These are the activations of a small neural network, seen along a few directions. Each row is one input.
In each table, some parts of the input vary, and every possible input appears once, in random order.
A made-up example of a description, with smaller parts first: ring(5) and (point or ring(9) or (values(2) and line(6))).
Shared parts are said once, and a part with two or three values counts as separate values.

Other details of the inputs shift rows strongly along two fixed directions, in all tables alike. That doesn't count.

A family of inputs:
r1: [ 77 -10 -17  36   8 -18   2 -19 -29 -30 -31 -15  39 -28 -11]
r2: [ -2 -19  30   0   7  -3 -16 -15  34  21 -33   2 -14   5  -9]
r3: [-62  25   7 -44   2  18  32  32  15  -1  44   1 -29  15  11]
r4: [ 85  60 -84  16 -10   4  21  32 -44 -71  65 -23  41 -14   4]
r5: [  8 -21  16   9 -12   9 -22 -20   1  22 -35  -4   4   2   8]
r6: [-39  -2  23  -1 -13   9  19   0  12  16 -29  23  -6  20 -17]
r7: [ 71 -16 -25  70  31 -28 -16 -42 -35 -19  16 -14  14 -22 -13]
r8: [-91  10  -8 -11   4  -2  23  18 -19   5  60  30 -44  36  11]
r9: [-12 -24  30  15 -15   7  14 -19  17  31 -45  14  -1   6 -15]
r10: [ 24  44 -50  -6 -12  11  15  37 -38 -53  51 -12  18   1  17]
r11: [ 13 -13  19   5  -9  11 -24 -24  10  25 -27   9  17  10  -9]
r12: [ 78  -1 -26  35   4  -3 -32 -19 -23 -23 -23 -20  31 -19  -6]
r13: [  2 -27  20  11  -6  -6   6 -15  -5  18 -49   1   8  -4  -1]
r14: [ 24  42 -48   5 -12   6  44  49 -31 -51  47   5  26  -3 -14]
r15: [ 80  -3 -21  30  26  -9 -14 -18   3 -17  -9 -31  15 -36 -18]
r16: [-90  14   4  -9   6   0  21  25 -21   9  64  28 -35  38   7]
r17: [-61  33  -7 -35 -32  26  27  36   2  11  33  13 -14  36  20]
r18: [-12 -21  38 -10   1  -9 -25 -22  25  22 -29  -1  -5  -2   7]
r19: [  1  31 -42 -23   7   7  28  35  -4 -33  56 -10 -12 -10   5]
r20: [-15 -31  23  -3  -3  -6   1 -22  -1  17 -51  19   1   2  -5]
r21: [-13 -29  34   0   0  -4  -3 -13  -4  19 -48  15  13   4 -10]
r22: [  2 -23  14  14  -8   2   8 -25  11  14 -41  23   3   1 -21]
r23: [-70  24  11 -51 -12   4   8  47   9  -1  37  12 -17  21  20]
r24: [-11 -24  32  -6  -5  -9 -23 -15  26  31 -32  -5 -10  -5  11]
r25: [  6 -15  22   1   5 -14 -32 -17  19  14 -34  -7  -1  -7   1]
r26: [-75  28   9 -51  -3  11  18  32   7   0  42  -1 -23  12  24]
r27: [  0 -24  16  -8  13  -6 -26 -28  18  20 -24  -7  -6 -19   2]
r28: [ 66  46 -91  55  24 -26  18  26 -67 -73  88 -21  15 -18  -3]
r29: [-67  22  10 -48   2  19  26  42  15   6  44   8 -26  17   6]
r30: [ -5 -24  29  -2  10   5  -5 -20  31  35 -24 -10 -18  -9  -3]
r31: [  8  -7  14   8  -8   9 -22 -27  12  23 -35   6   8  14  -8]
r32: [-10 -22  28  -5   7  -3 -20 -22  21  34 -27 -15  -9 -16   9]
r33: [ 28  45 -64  -8 -18  11  19  31 -26 -43  52   0  17   4   7]
r34: [-10 -26  19  -4  -9  10 -27 -27   6  21 -37  13  -3   9   4]
r35: [ 88  -8 -15  30  15 -14 -12 -18   7 -24  -7 -23  20 -29 -11]
r36: [  3 -18  26  17  -7   4  11 -25  11  13 -39  14  10   3 -20]
r37: [-61  30  -8 -31 -14   5  39  47 -22 -19  15  15  -7  24  10]
r38: [-11 -22  34 -11  14  -2 -29 -19  19  29 -23  -6   1 -13   0]
r39: [ 82  -7 -21  31   3  -1 -33 -16 -24 -21 -16 -16  39 -22  -7]
r40: [ 13 -24  23   6   1  -3  -9 -14  31  23 -26  -6 -11  -4  -2]
r41: [ -5 -30  27  -8   4  -2 -14 -20  36  24 -29  10 -17   3  -6]
r42: [-36 -14  22 -27  -5  -5 -16  -4  23  17 -13  10 -17   5  11]
r43: [-45  24   2 -39  -7  10  22  49  14  -8  43  12 -18  21   7]
r44: [ 73   1 -22  26  23 -17 -29 -19  -7 -18 -12 -35  23 -42  -5]
r45: [-30  25 -36  18   5  -9  29  27 -37 -17  73   3 -22  14  12]
Each input here is: values(5) and (point or (values(2) and line(4))).
Q: The inputs of r13 and r20 match in every part but the values(5) part. If r40 is changed in the same way as r13 into r20, which row does it become?
A: r41

A family of inputs:
r46: [-11  42 -38  10  13   0  18  32 -38 -28  82 -13  -5   5   9]
r47: [-41 -21  26   5   5  -3  34  -9   6  17 -23  24 -15   7 -19]
r48: [-43 -25  27  13  24 -19  16 -12  11  22   5   9 -36   3  -8]
r49: [-26  -1  34 -32   7  17 -19  -5  28  29  -7 -14  -5  -3   8]
r50: [ 71 -30 -18  58  26 -37 -47 -43 -36 -11 -15 -19  20 -31   2]
r51: [ -3  36 -45   6   9  -8  10  35 -22 -41  85   8 -12  14   1]
r52: [-34 -11  26 -39  -1  -2 -33  -2  14  16 -25  -6  -8  -4  25]
r53: [-32 -12  10   7 -21  18  10 -21   2  30 -21  21 -13  26   0]
r54: [-19  -6  16 -29 -13  17 -13  -9  38  31 -13  -9 -21   1  17]
r55: [  5  54 -32 -20 -17  18  32  54 -22 -37  43 -14  24   2   7]
r56: [-32 -10  28 -26 -21   1 -12   5   1  12 -44  10   7  12  15]
r57: [104 -14 -12  18  20 -11 -47 -29  22 -17 -18 -23  28 -38 -17]
r58: [-18  -5  18 -14 -31  20   7  -2  25  27 -34   7  -7  17   8]
r59: [ 88 -18 -18  51  11 -10 -24 -39 -13 -18 -25   7  36 -13 -34]
r60: [-27 -14  32 -16  -5  -1  30  11  28  14 -36   9  -9  -1 -12]
r61: [ 74 -25 -18  49   6 -20 -30 -41 -42 -17 -43  -6  41 -24  -9]
r62: [ 14  48 -39 -25 -21   9  25  58  -7 -49  44   8  16  12  -2]
r63: [ -4  36 -57  13  -5  -1  25  29 -28 -26  77  -9 -20   9  19]
r64: [-27 -17  31 -31  15  -3  11   4  41  18 -17  -7 -25 -16  -2]
r65: [-39  -6  29   3  -1  17   4 -17  -8  28 -15  16   3  21  -9]
Q: What do these inputs look like to the network?
A: line(4) and values(5)
Q: The inputs of r60 and r62 match in every part but the values(5) part. If r48 is changed in the same way as r60 into r62, which row does it become?
A: r51
Q: Change only the line(4) part in r49. List by row number the other rows that result.
A: r46, r55, r65
Q: Change only the values(5) part in r54. List by row number the other rows that result.
A: r49, r52, r57, r64
Q: Change only the line(4) part in r50. List by row number the other rows that result.
A: r52, r56, r61
